A small network was trained on made-up records. Each row is its average activation on records with the value named, seen along a few directions.
Values that are neighbours, or in one group, have similar rows; names and order tell nothing.
Random noise pushes rows far along 10 fixed directions. That doesn't count. These rows show it; they differ only by the noise:
[ -35  -87   70   32  -47 -264  258 -107  -46 -135  -10 -229  -37   96
   -3 -127  -19  -76  -44   80  -54   -6   44  -20]
[  18  -35   27  -74 -456  -19  230  176 -328 -217  101  126 -141   39
   56   59  383  197  110  125 -175 -153  313 -228]
[ 120  -25  115 -472  142  -78 -323 -315  277  339 -262   44   89 -240
  173  -38 -245   31 -200 -144  144  -52 -113  -30]
[ 285 -105 -206  132   36  190  242  330 -425 -124  107  410  -48  142
  -75  354  481  105  136  299 -279  -16  -83 -401]
[-280 -142  609 -464  -30 -639  402 -200   13  779 -625 -302  -64 -222
  270  -69  320  375 -365 -249  280 -297   15 -563]
[ -99 -258  110   34   44  -28  162  233 -160   24 -199 -170   29  148
    3  220 -234  214   24  -76    2 -203 -198  -28]
[  79   25 -296 -304  562 -157   27  277  250 -523 -207  -10 -244 -168
 -145   84 -178  -62 -150 -351 -138  131  -15 -385]
[ 404 -103  326 -235 -129  516 -442 -293   22  462 -265  173  326 -287
  329  166  -84  219  -97  133   92  -81    0  259]
[ 102 -281 -109   13  321  -41  -61   42  190 -153 -174 -362  162  -45
  -36  -80 -474  -67  -73 -168  -21  230 -103  125]
[ -75  -39  655  361 -224  269  485   99 -422  330 -246 -223  -10   79
  164  303  378  392  -17  264  122 -401  -27   47]
[ 274  -82  -49  -90   85  196  131   89 -184 -339  -29  147   -2   23
   44  378 -224  -17  -16  156 -234 -182  -65   88]
[ 274  -37  404    6  170  109  218 -218 -108 -188 -362  -25   43   12
  140  216  -10   -3 -203  221 -142 -158  -11   94]


Values of Rov:
g3: [ 103  171  315  835  315  606   11   31   63 -186 -109 -315  126  209
  -75   46  270  -91  122  169   85  300  -92  369]
g4: [-122 -160 -161  -87 -169  -86   47  137 -130   96  158    1   -2   16
    5  259 -112   44  215   51 -175 -116  -22  -26]
g2: [-450  531  195  338  -59 -134  268 -125  125  -20  147   -8 -230  272
  -45  -46  -14 -101  -59   69  182 -376 -129  201]
g8: [ 157   86  136 -129  -32   54 -377 -220  138 -203 -194  176   31 -203
   14 -315  157 -148 -104 -218 -142  201  347  197]
g1: [ -66  112 -411  179  245 -269   59  -38  -53  -36  399  285 -137  373
 -302  -13   67 -306  134  225  -44   47 -507 -206]
g7: [-412  205  221  170 -294  -21  213  -23 -174  189  174   56 -100   86
   28  115    1  162  -22   20  234 -427   59   69]
g5: [ 170 -394  -36 -135 -349  245 -395   42   42  -50    3 -148  446 -225
  167 -223 -618   21  128 -201  -30  378  376  585]
g9: [-151  122 -150 -249 -336 -146 -358  -37  -94 -236    7  514    5  270
 -108   22   -1   58   90  -56 -157 -165  160  -95]
g6: [-176 -100  -10 -235 -247 -226   94 -153   -1  386  167  -61   85    7
  153   50 -389 -191  -70   38  140 -235 -139  405]
The values of Rov form 3 separate groups.
Which other values are in the same group as g2? Give them in the order they are listed. -> g7, g9
Which other values are in the same group as g3? Give them in the order they are listed. -> g4, g1

Values of Dipu:
j8: [-196  214 -276  224   33  230 -294  417  176 -156  120  -42  -71 -125
 -259 -309  239  135  164 -198   33  393  335 -128]
j9: [ 646 -411 -294  347 -222  340  152   61 -309 -503  134  156  595   89
  118   58 -208 -140  -80  334 -492  268  353  437]
j1: [ 137  -46 -143  134  -42  170    0  133 -160  546  213  228  107  108
   55  215  232   -8  301  186  -71  -19 -383   65]
j4: [ -86  -33  127 -120  -70  108 -476 -297   33  520  114  341    8  118
   10  -42 -184 -236   93  153  256 -143 -472  415]
j6: [  11 -243  439  404 -522  262  321 -102 -677 -138  120  -41   15  322
   37  325 -186  266  208  501 -242 -571   20  357]
j5: [  79   49  132 -689  262 -119  141 -290  373  694  -73 -466  139 -641
  302  202 -850   80 -355 -270  548 -203 -348  141]
j3: [-153 -181 -148   79  -15   48 -267 -173  142  456  140  -78  384   65
  118    4 -493 -104  106  -74  219  112 -112  266]
j2: [-107 -607  783  605 -136 -141 -319 -297 -184 -336 -782 -462  451  862
  -53 -359 -209   57   71    5 -137  144  -32  555]
j7: [ -52 -138  -48   17  122  204 -389  -45  185  481  -95  -70  141  118
   51  191 -215  206   16   66  253 -139 -625   29]
The values of Dipu form 3 separate groups.
Which other values are in the same group as j3? Give them in the order they are listed. -> j8, j9
Which other values are in the same group as j5? Give them in the order they are listed. -> j6, j7

Values of Belel:
b7: [ 145  183  123  496   11  317  544    9  -75   52  229 -432  111 -325
   58  -32  287 -225 -106  266   70  225  344  436]
b3: [ 311  153  -25 -376  937 -111  247  -75  188 -543 -379  123 -337 -103
  -59  534 -393 -270 -365  -49 -206 -220 -442 -250]
b1: [ 219   53 -515 -257  372  341 -324   96  132  140  268  365  100 -197
  -47  431 -724 -142  -25  -16    0 -150 -419  242]
b4: [-614   84  488  581 -414   35 -573    6  104 -123 -224 -165   -3  545
 -197 -668  346  167  298 -226  194  133  237  355]
b9: [-160 -244  634 -894 -379 -541  372 -106 -364  522 -586  173 -206 -134
  378  410   34  553 -258 -172   63 -782  -25 -623]
b6: [-162 -223  689 -166 -619 -133 -854 -750   11  -97 -493  451  383  753
  198 -304 -464   46   29  133  -20 -366 -103  639]
b10: [-490  544   11  320 -108  221 -312  109  257 -171  393 -135 -443  298
 -234 -178  -42   32  359  -53  338 -213 -304  231]
b5: [-609 -172  264 -207 -442 -812  195    2 -273  213 -243   91 -180  527
  -34 -101  302  386  108 -138   -8 -428  -74 -623]
b8: [ 546 -333 -545   11  637    7  405   74  233 -304   74 -577  257 -560
   17   45 -420 -381 -222  -25 -253  675  161   14]
b2: [  32  125  323  725  413 -237   76 -407  201 -383 -266 -231   69  437
 -222 -663  481 -367 -163  189  -23  535   60   -2]
The values of Belel form a line.
A walk along Belel starts at b4 and steps to its neighbour b7. Put b1, b6, b10, b8 in the order it reaches them. -> b6, b1, b8, b10
Name the neighbours of b9, in listed order. -> b3
